These are the activations of a small network on made-up records, seen along a few directions, one row for each record.
Records have a field called P. Each example row is followed by its value.
The largest differences between rows may come from other fields.
Random noise pushes rows far along 11 fixed directions. That doesn't count. These rows show it; they differ only by the noise:
[ -57  198 -287  279   98 -190   -6  -86  361 -141 -243  128  -78  -78
   30 -359  105 -183 -212  363  100 -197  -98  163  -92  269 -250 -150
   16]
[-206  333  111  -82 -210   77   65  179  -46  -43   47   53   80 -154
   27 -118  -69   92  345 -304 -253 -332   -4  296  169 -199 -298  324
  166]
[-118 -323  128 -325  133   75   19  140   58   48  234    8   32  -42
 -286   65   47   12 -296  138  -38   -6  155 -233   73   82  286   26
   76]
[ -96 -307  108  255 -150  375  -54  330  321   78  -72  175  182   80
 -154   87    5 -242 -377  235  -50 -225 -138   -9   63   23 -170  217
  217]
[-237 -522 -166 -296  437  -99    7  220 -191  345  589 -143  136  288
 -169  -33 -156  301    1 -218  -49 -156  301 -294 -356  190  403  498
   51]
[  85  472 -237  518   25  136  222  305  573 -319  -97  -57  173 -118
   58 -176  -45   85 -356  410  470 -170 -145  430  -46  407 -182  -78
  331]
[ -60  297 -174  150   -2 -175 -188 -149 -157  228   31  149   84  447
  250 -132 -388   81  -40    6  -21 -106   13  -58  131   82 -126   14
 -137]
[  64 -388 -488  441   96 -174 -402 -323 -112  205  -74  346 -416  259
  245 -213  -22 -304    0  260  138 -138   85  149 -325  -35 -159  102
  -37]
[-219  180  155 -616  183 -428   47 -452   74  106 -127  298 -192 -145
 -200 -229  277 -306   71  104 -424  115   -2 -160  139  -21 -184 -220
 -336]
[  72  144  -68  538 -256  256   31  -50   -3 -308 -277   62  -57  -44
  115   11  -74  162 -235  -37   67 -404   62  103  453 -198  -78  -65
  157]
[-169  652  195  289 -255 -136  -99   69   42  -41   70  -45  255  128
  208 -144 -232 -121 -231  174 -103 -327  -96  319  371  441 -333  -14
  -81]
[ 100 -143  794  288 -125   79  219 -310  145  203  274   86  218  338
  -69  660  330 -522 -497  147 -217  268 -102   78  326  264 -337  217
 -443]
[ -45  325 -184 -330 -167  161   10  301  573  -23 -426  375   95 -162
 -151 -281  -78 -117  181  231   24  216 -352  -29  -73 -352 -413 -164
  280]

[-194  -96 -479  -72  104  -27   38  218  389  206 -521  338  236  232
 -119 -399 -177  123  135   51  -41   48 -315 -521 -362 -187 -217  100
   44]
p3
[-299  185  183 -601  -81    6 -249  342  -51  323  283   99  102  -89
  -41 -158 -165 -253  479 -121 -370  -59  -66  286 -168 -100 -234  311
  150]
p12
[ 158  -13  174  -99   -7  318   97 -195 -117 -198  -55  169 -274 -238
  -92  274   77   44 -413  219  191   97  248   22  484 -188  413 -318
  142]
p16
[-108 -229  295  -85 -396  265 -331  480 -107  136  237   25   21 -181
  -17   84  -49 -318  146  113  -76  -69  -94  360  -61   17 -121  269
  316]
p6
[-142  -83    9  191   28  -91 -463  181 -107  578  253  215   99  445
  213  -76 -294 -452 -192  437   27  -98 -172  265 -272  587 -131  193
   10]
p10
[  95    9  153  -22 -218   59  -46  123  146 -171  200   22 -245 -382
    9   58  250 -292  261  153  135  149   40  583 -158 -124 -266  146
  192]
p2
[ -44 -750  261   89   84  272  435    3  235 -165 -236  -52  122 -164
 -465  279  496   75 -258 -196 -234  -55  -22 -507   60 -182  132  197
  -45]
p14
[ 107  359  126  112 -495 -218 -190  157   47 -353   38 -345  175 -130
  164  -72  -66  -81   74  175  175  316 -150   84   28  209 -189 -281
 -180]
p3
[-332   31   62 -615   77   20  -38  356  -21  316  206  127  281  143
 -209 -120 -320  161 -115   30 -152   28   82 -381   94   59  231  132
   95]
p8
[ -28 -177 -381 -103   86 -277 -240  379   12   85   85 -258  293  322
  -22 -304 -370  336 -119  173  295  182  -82 -585 -383  396  360 -243
  -45]
p15
[-195 -373 -237   79 -127  -62 -440  124  -69   38 -263  -22  -33  -12
    1 -347  -86 -212    9  116 -213 -290 -109 -229 -171   44  -28  -79
   13]
p14
[ -68 -249   91 -348  156 -233 -155 -236 -107  110   67  -16 -148  -16
 -121  -29  182 -273  -32   53 -255   46   37 -190  -76   81   96 -157
 -260]
p5
[ 104   44  205  -11 -304   43  124  -45  -13 -291  -96 -168   80 -132
  -33  159  130   97  102 -237  -69  209    2 -172  193 -282  -58  -83
 -169]
p8
[ 129  508   63  -19   30  177  257   41  150 -287  -87   49 -196 -421
    8   -4  122   86  -71  192  281  -38   -6  525  202   81   57 -266
  337]
p11
[  87  120 -352  139  -58   25 -253 -231 -385  179 -249  248 -121  348
  309  -75 -436  233  284 -181   48    0   -1 -134   56 -375   28  -61
  -31]
p13
[  25  -33  162 -230 -300  125 -145  386    4  246  145   -5  251  149
   24  117 -184  -44  338 -114  -19  368 -240  -32 -195 -146 -207  162
   99]
p10
[  23  106 -128  386   82  146  138   36 -159  191  154  244  -57  133
  212  101 -132  159  267  -85  235 -154   45  537 -207   30 -112  555
  223]
p13
[  88  408  147 -138    9 -135  -91 -278 -284  -43  127  -77  -93   67
  154   82 -150   39  -80   25    6   40   94  106  321  130  161 -338
 -172]
p5
[ 192  -85  149  113  178  -52  520 -114  454 -103 -151  -64  199   46
 -208  211  417   23 -121   -7  111  394 -253 -213 -204  119 -149  -59
 -232]
p11
[  62  330  512 -221 -436 -252   84  125  106 -251  262 -453  246 -201
   -8  154  222 -172  208 -131 -128  399 -161   87   93  126 -343  -93
 -283]
p7
[ -70   91   63   69  363  111  271  -57 -189   14  225 -203  179  190
  -48  170 -180  466 -333 -278  -54 -366  313 -164  324  152  457   95
  -10]
p12
[-165  -67  119   55 -242  -14  -55  253  -38  -12  184  -99  191    9
   -9  -35  -53   -4  -87    0  -46  -72   60  -44   52  127  -48  235
   -2]
p16
[ -50  121 -144   50 -446    9 -364 -152 -525  -17 -289   67  -30  178
  265 -103 -390  205  277 -438 -295 -211   93 -353  434 -599  -47  -75
 -146]
p16
[ 235  339 -195  326  255 -569  217 -496  437 -473 -176 -424   -9  -99
   56 -193  363 -101 -416  272  198  247   11 -156  -12  449  -78 -648
 -479]
p12
[  25  127  152 -300  136   34  141  -66  206    1 -314   96   74  -76
 -204   20  121  -71 -155  133 -103  150 -224 -240   92   57   89 -398
  -85]
p15
[  -9  390    5  131 -370 -189 -344  -75 -268 -164   40 -237  -10    6
  305 -151 -216  -43  240 -202 -187 -194   55  163  242 -108 -237 -125
 -156]
p2
[-243  -26  385 -195   78  417  187  306 -125   -1  282 -178  229 -121
 -231  225  -72  217 -200 -335 -344 -555  219   39  423  -39  282  310
  236]
p2
[  99   -4   27   33 -502 -224 -331  -35 -347  -34  203  -36  -76  114
  261   15 -165   13  403 -148   71  338  136    2   -4 -306 -195  103
 -201]
p4
[  46 -278  329 -408 -296  -34  -41    8  322 -217  -43   29 -234 -541
 -279   58  579 -592  139  199 -167  368 -134  101  -76 -256 -324 -141
  -37]
p5
[ 344  -52  309  198 -237  323  354  235  197   49  160 -256  483  280
   31  625    5  160  374 -444  128  632 -306  -42 -244 -295 -303  385
  -86]
p14
[-211 -551  -92  155 -175  160  -18  335   66   -6 -106   63   53 -125
 -146 -128  151  -24  201 -153 -157 -249  -48  -84 -290 -188 -158  501
  169]
p3
[ 195   57 -123  379   79  239   38   -9  402  208 -129  226  183  472
   87  199 -198 -138 -513  350  266  203 -181 -109   67   64 -159  -88
   33]
p1
[  72  321  234  331 -244  -19  163  143   86 -292    6 -419  255  -93
  117   59  117   43   99 -204  -23  -93 -200  245    9  234 -247   -1
  -96]
p11
[  88  280  251  441    8 -170  446 -458  204 -215 -438   89  -56 -119
   28   63  505 -155    5  -74 -145  -62 -249  200  111  130 -399  -87
 -330]
p15
[ -23  273  771  -86 -503  287   41  338  -85 -109  228  -73  194 -280
  -78  381   33 -149  -28   79  -68   31 -121  434  418  161  -89   84
  140]
p6
[ -89  365  309 -366 -100 -483   41 -429 -229   53   86  160  -42   60
   19   -7   57  -70   69   36 -178  333   94 -137  281  103  -76 -152
 -499]
p8
[ 155  146 -301  175  358 -239  -60 -696 -427  -27   60  280 -569   56
  219  -44  -80  182 -320  200  298 -128  566  121  375   -9  438 -297
  -86]
p9
[ -52 -239 -521  294  167 -143 -398   52  -25  -96  -89  -99 -101  112
   75 -386 -248   69 -458  364  229 -324  207 -257  -80  277  373 -305
   46]
p9
[ 140  423  -97 -139 -194  -20  -27   15 -256 -339   -7  -71 -257 -305
  141 -115 -127  358  278  -68  265   25  123  271  188 -167  167 -297
  211]
p7
[ 117   77  -67  143 -206   -2  -45  216   90 -370  197 -310  -56 -240
   59  -42   13  104  -15  106  302   26  110  234  -34   79   32  -74
  170]
p1
[  79  -14   38  217 -205   -9 -296   73   15  -86 -148  -52  -49  -80
   98  -69   24 -299  -70  291   77  -17 -208  177  -86  233  -75 -261
   -7]
p10
[  67   82 -247  -24   42  -21  119  145  298  -50   10   62  -30 -106
   12 -125   55   35  177   74  255  263   10  131 -302 -139 -169  112
  149]
p4
[ 247   43  275  286 -175  397  311  -55  181 -137   -7  327 -144 -170
  -17  409  234  -85  -81  128  291  236   51  453  192 -293 -167  188
  191]
p4
[  72 -145 -272 -354  499  109  297 -115   73   64 -147   89    1   90
 -216   30  -68  430  -96  -54  161  249   78 -488  -99 -157  482 -194
   58]
p13
[ 145   53 -182  246  133  112  186  217  478 -141   -8 -100  122  -62
  -21  -19   94   -4  -81  169  321  160  -88  191 -334  105 -116   40
  156]
p9
[  47 -134 -265  459  297  387  110 -182  -84 -227 -476  302 -415 -260
  -61  -44   32  225 -541  294  260 -663  183  156  350   52  520 -270
  413]
p6
[ 126  287   77 -286  291  103   86  -80 -185  220  305  -22   12  200
   83  224 -229  176  -60  -51  139  176   93  117   91   93  302 -119
   64]
p7
[ 241  582 -184  260 -123  200   13 -240  270 -150 -490  257 -110  -12
  213  -17 -102 -121  -60  116   98   16 -188  223  318 -346 -345 -385
   97]
p1

Which value of P does each new row have?
[ -72 -399  513 -502 -346  366   30  581  341  310  279   54  490  170
 -344  400    1 -229  147 -125 -253  502 -276 -317 -126 -342 -311  436
   54]
p1
[  27   -7  -75   52  -93  -11   38  301  172 -319  233 -260  -36 -344
  -66  -95  116   88   78   48  216  -71  157  269 -144   48   -6  106
  223]
p2
[  80  -30   58  276 -125  188   22  271  142  116  182   77  290  338
   43  214 -251   92 -320  215  327  208   15  -63   24  114   13  183
   47]
p4
[-146  175    5 -180 -130  180  217  409  234   47  -16  120  315  -24
 -130  -41 -126  200  134 -136    1   41  -79  -83   -1 -191 -145  313
  199]
p8
[ -77  270 -144  -27 -328 -278 -498   62 -280  113   68  201  -78  142
  272 -271 -400 -100  105  364  181  122    0  115   -1  177  -62 -111
  -55]
p3
[  91  469 -177 -125   20  246  -71  275  263  -24   78  139 -147 -287
  114 -124 -127 -141  189  241  276   55  -34  684 -145  -90 -158  -42
  493]
p12
[-173  -47 -216 -414  321 -161  162  307  407   -8  -84 -153  206 -154
 -296 -334   68  126  -67  146   26  112 -139 -347 -340  286  146 -156
  107]
p6
[-128 -139  -86 -130 -278 -139 -215  151 -196   36  -54  -20  209  214
   -4 -146 -292  232   71  -92  -70  110    3 -557   69 -125   79   -6
 -153]
p3
[   7 -150 -230  412  475 -183  234 -269  149   41  209   60 -227   12
   44  -60  324 -116 -106  112  152 -243  161  431 -364  360  -90  354
  -10]
p1
[ 170  141 -303  214 -306 -159 -155  257 -243 -498  233 -457 -168 -316
  236 -226  -89  396  388 -139  432  -57  170  342 -199   25  118  -65
  222]
p7
[  47  329  -10   55 -182   -5 -274  135 -173 -122  317 -290   -1  -50
  232  -30 -243  -26    3   11   89 -138  119  344  143  127   21  -94
  107]
p1
[ 116  263  100    4  -88 -257  -80 -408 -152   -1  146  166 -292  -13
  187   52  100 -221  172   88   31  192   91  362   93  -35 -236  -51
 -195]
p1
[  -3 -417  315  559 -690  -50 -459    2 -291 -439 -176 -513  125  -77
   63   73   75 -231 -367  -11 -289 -321  -12 -369  447  128   10 -287
 -346]
p14
[ -26  124  105  -45  -80   28  124   95 -107   82 -108   16  180  145
    6   48 -119  253  199 -263  -81    2 -140 -164   40  -81   -2   59
  -46]
p15
[-120   20  156   97 -254  -69  264  -15 -271 -215  -36 -265  279   63
  -14   59  -26  516  186 -610 -257 -130  114 -419  306 -225    9  238
 -231]
p3
[   1 -204 -323 -221  572 -329 -101 -174  -97   81  382  -94 -238  110
  -54 -147  -95  156 -361  349  322   52  396 -165 -192  399  595 -223
  -50]
p2
